These are the activations of a small neural network, seen along a few directions. Each row is one input.
Each table varies a few parts of the input and shows all the possible inputs, shuffled.
A made-up example of a description, with smaller parts first: line(6) and (point or line(11) or (values(3) and ring(8))).
Shared parts are said once, and a part with two or three values counts as separate values.
In the rows, 128 means zero.

Other details of the inputs shift rows strongly along two fixed directions, in all tables alike. That doesn't count.

Rows:
row 1: [ 78 114 161 121 186 132 105 182 136 135 127 145]
row 2: [131 104  99 154 122 109 147  81 104 151 134 168]
row 3: [126 112 118 166 119 127 150  97 109 146 111 146]
row 4: [131 190 143  70  96 153 112 164 152  64 119  62]
row 5: [149 102 110 168 140 114 141  93 107 165 143 156]
row 6: [123 137 136 123 153 135 118 151 142 132 144 121]
row 7: [198 138 101 113  69 106 132  84 115 112 147 109]
row 8: [219 177  96  76  47 115 129  95 151  78 154  63]
row 9: [154  94 106 156 119 102 137  95  95 150 132 170]
row 10: [162 147 119 127  72 131 138  94 118 112 120 109]
row 11: [148  91 107 159 121  97 139  91 109 153 131 162]
row 12: [ 67 125 163 133 165 156 120 168 144 139 101 135]
row 13: [107 139 143 130 130 144 129 141 126 121 114 120]
row 14: [123 137 122 114 125 126 128 119 119 121 139 137]
row 15: [120 122 133 116 142 123 119 147 139 128 133 124]
row 16: [152 188 140  40 101 142 102 175 179  60 145  45]
row 17: [153  97 109 165 131 113 141  87 101 160 142 153]
row 18: [119 135 134 132 114 139 135 124 131 124 110 121]
row 19: [ 69 128 166 134 164 157 117 168 137 140 105 136]
row 20: [151  89 102 155 118  99 140  96 106 148 127 167]
row 21: [ 71 123 156 128 203 145 112 191 159 144 134 134]
row 22: [ 64 127 153 137 176 151 125 171 136 131 104 132]
Description of these inputs: values(2) and (point or line(4) or line(6)).
- A walk changes only the line(4) part. It starts at row 12 and steps to row 18. List the rest of the walk in order. => row 3, row 22
- Change only the values(2) part in row 21. List by row number the other rows that result. => row 6
- List by row number the other rows that have the values(2) part in common with row 14. => row 1, row 4, row 5, row 6, row 7, row 9, row 10, row 13, row 17, row 19

Rows:
row 23: [141 144 117 119 138 119 125 127 134 128 152 132]
row 24: [146 150 131 111  97 128 133 133 149 114 115  83]
row 25: [117 143 119 126 124 130 137 116 136 120 129 111]
row 26: [147 151 129 124  90 144 134 135 129 101 105  94]
row 27: [  8 116 177 120 249 169 111 223 173 152 130 146]
row 28: [200  69  92 194 110  90 143  50  78 172 152 167]
row 29: [139 151 149 115  81 146 121 125 122 111 112 108]
row 30: [139 143 135  97 120 138 117 152 169 116 125  89]
row 31: [146 129 121 117 143 120 121 126 115 129 164 125]
row 32: [ 90  36 124 195 178  91 141 112  89 196 103 226]
row 33: [126 118 112 105 115 105 127 124 121 107 132 150]
row 34: [113 147 136 126 109 146 128 108 109 121 123 134]
row 35: [162 146 130 110 115 122 113 145 152 113 140 107]
row 36: [120 148 118 131 121 143 141 117 116 111 113 120]
- What do these inputs look like to the network? => values(2) and (point or line(6))
- The inputs of row 25 and row 24 match in every part but the values(2) part. If row 34 is changed in the same way as row 25 into row 24, which row does it become? => row 29
- Change only the values(2) part in row 33. List by row number the other rows that result. => row 32

Rows:
row 37: [ 69 117 151 151 176 141 126 149 120 147 116 146]
row 38: [139 156 129 100  89 137 126 120 135 103 124 108]
row 39: [ 72 110 152 147 167 143 127 154 133 152 107 158]
row 40: [ 75 112 150 157 174 138 126 158 132 148 107 144]
row 41: [151 155 126 110  98 141 130 129 129  99 122  97]
row 42: [150 149 123 110  94 137 129 131 137 102 116  97]
row 43: [169 143 110  88 110 106 120 131 138 107 157 107]
row 44: [180  73  72 217  87 100 176   9  55 184 125 188]
row 45: [142 161 129 104  92 139 124 122 129 103 127 107]
row 46: [140 149 124  99  94 139 130 121 131 100 122  99]
row 47: [166 149 117 101 120 126 120 123 153 115 155  97]
row 48: [166 143 114  97 114 113 121 133 143 112 158 105]
row 49: [164 139 113  86 114 105 114 137 139 100 154 114]
row 50: [157 149 121  96 119 126 118 138 153 110 159  96]
row 51: [ 76 117 153 158 178 141 128 156 124 147 113 146]
row 52: [150 161 131 110  93 139 126 128 133 103 124 106]
row 53: [ 66 112 151 147 173 140 128 147 126 147 113 147]
row 54: [161 140 113  84 114 105 109 139 140  95 153 116]
row 55: [178  71  76 220  81  89 178   8  72 183 118 185]
row 56: [ 78 113 151 153 169 144 124 160 132 153 106 155]
row 57: [ 72 104 148 147 172 145 131 156 130 149 105 149]
row 58: [ 96  90 160 133 189 123 105 169 131 158 137 148]
- What do these inputs look like to the network? => point or line(6) or (values(3) and ring(5))
- Change only the values(3) part in row 55. List by row number the other rows that result. => row 39, row 57
- List by row number the other inputs of the same sort as row 48. => row 43, row 47, row 49, row 50, row 54

Rows:
row 59: [143 123 107 135 128 123 128 133 122 126 134 121]
row 60: [ 75 171 170  85 179 160  88 222 166 105 138  98]
row 61: [142 146 126 118  98 170 140 111 116 114 111 122]
row 62: [142 131 137 131 117 115 127 122 129 122 134 139]
row 63: [135 119 122 122 128 125 147 120 128 127 142 124]
row 64: [141 139 140 132  73 133 138 120 121 131  93 105]
row 65: [131 115 115 111 124 115 128 118 131 130 131 133]
row 66: [151 123 135 137 131 130 133 121 131 129 141 119]
row 67: [134 118 121 120 119 110 139 126 127 118 129 137]
row 68: [ 41  79 152 204 197 133 139 116  72 173  98 188]
row 69: [131 128 128 123 115 111 133 123 126 122 136 144]
row 70: [ 59  55 128 180 206 122 134 129 109 199 126 197]
row 71: [131 129 124 115 129 126 129 110 130 141 145 129]
row 72: [132 126 128 123 113 116 134 123 127 124 140 141]
row 73: [135 140 115 124 121 118 129 127 121 130 138 139]
row 74: [ 69  72 125 189 219 129 150 135 100 200 128 193]
row 75: [141 109 117 120 127 116 121 122 132 127 125 125]
row 76: [124 153 111 146  90 144 147  99 150 112 107 108]
row 77: [153 133 120 137 129 121 121 130 124 127 130 128]
row 78: [150 132 117 140 128 127 120 130 125 130 138 123]
row 79: [147 119 128 126 128 120 114 119 134 131 129 127]
row 80: [145 144 123 132 125 117 122 126 122 129 133 137]
row 81: [150 119 133 136 121 120 126 127 131 121 132 129]
row 82: [125 158 115 142  92 132 148 100 151 107  93 115]
row 83: [133 119 116 112 133 125 135 113 131 137 139 122]
row 84: [147 118 131 140 121 125 124 126 131 125 140 125]
row 85: [ 78 153 159  80 184 150  96 231 166  94 120  94]
row 86: [ 76 140 172  79 176 149 100 227 172  88 122  96]
row 87: [ 79  62 144 194 220 131 129 125 112 205 125 187]
row 88: [129 125 122 113 120 116 122 115 130 134 137 139]
row 89: [134 128 105 125 125 122 134 128 121 129 140 128]
row 90: [141 144 127 116  87 156 131 115 114 104  97 139]
row 91: [144 142 139 133  83 144 147 116 121 138 104  92]
row 92: [ 77 156 160  79 185 145  95 231 165  92 116  96]
row 93: [142 113 119 121 137 125 129 117 132 134 134 115]
row 94: [146 142 123 133 124 122 123 126 123 130 137 134]
row 95: [141 109 120 135 121 121 132 129 128 120 136 123]
row 96: [126 156 116 142 103 151 155  98 151 117 109 101]
row 97: [126 124 120 118 120 121 120 115 130 138 144 135]
row 98: [141 131 132 123 132 131 123 109 133 142 144 124]
row 99: [ 66 146 170  69 173 148 107 222 171  91 127 104]
row 100: [139 138 136 136  72 138 137 120 120 134 102  99]
row 101: [140 111 117 119 128 110 120 122 131 125 121 127]
row 102: [140 128 131 122 122 121 116 115 133 135 136 134]
row 103: [121 145 134 132 114 141 139  98  98 109 121 100]
row 104: [128 127 123 113 121 111 121 116 129 133 133 142]
row 105: [115 143 132 135 105 136 130 102  96 105 120 106]
row 106: [137 127 129 126 122 126 114 114 132 139 143 129]
row 107: [134 141 115 124 122 112 128 127 120 129 134 142]
row 108: [140 128 134 136 116 126 126 121 130 128 146 132]
row 109: [143 128 137 132 117 121 128 122 130 125 138 137]
row 110: [137 129 107 122 125 117 135 129 122 126 132 133]
row 111: [130 117 115 110 125 110 127 118 130 128 127 135]
row 112: [143 112 123 130 122 110 132 130 128 115 124 129]
row 113: [139 140 141 132  75 126 137 118 119 131  89 110]
row 114: [144 132 138 133 126 131 134 117 131 132 147 126]
row 115: [138 141 123 122  87 166 130 115 115 110 109 129]
row 116: [131 116 118 124 118 121 138 125 128 123 141 130]
row 117: [147 145 124 134 134 132 130 120 124 138 145 124]
row 118: [136 131 107 121 126 112 134 129 121 124 128 135]
row 119: [152 135 120 137 130 116 121 130 123 126 127 131]
row 120: [138 109 114 124 127 121 120 122 131 130 133 121]
row 121: [ 76  60 144 193 212 117 121 130 111 196 113 200]
row 122: [148 127 111 132 138 127 136 128 123 130 135 115]
row 123: [129 125 125 128 114 121 133 122 127 128 147 137]
row 124: [145 113 124 131 131 126 141 125 129 124 137 117]
row 125: [132 139 112 128 120 123 128 126 121 133 146 134]
row 126: [144 118 125 130 127 125 112 118 134 135 137 123]
row 127: [141 142 126 117  87 161 132 116 115 106 101 136]
row 128: [118 147 135 130 105 124 131 101  94  98 107 114]
row 129: [ 81 152 184  84 177 147  92 223 173  90 122 100]
row 130: [154 136 121 138 138 131 129 125 125 135 139 117]
row 131: [137 143 116 125 130 128 136 121 122 137 146 128]
row 132: [127 156 114 142  89 138 149  99 152 108  98 113]
row 133: [139 130 131 121 124 116 115 115 132 133 132 136]
row 134: [133 129 129 125 124 126 141 117 128 131 148 131]
- The inputs of row 126 and row 87 match in every part but one. If row 115 is changed in the same way as row 126 into row 87, which row does it become? => row 61
- What do these inputs look like to the network? => line(4) and (values(4) or (values(3) and ring(5)))
- Change only the line(4) part in row 105. List by row number the other rows that result. => row 68, row 103, row 128
- Change only the values(3) part in row 111. List by row number the other rows that result. => row 67, row 118
- Change only the values(4) part in row 128. List by row number the other rows that result. => row 82, row 90, row 113
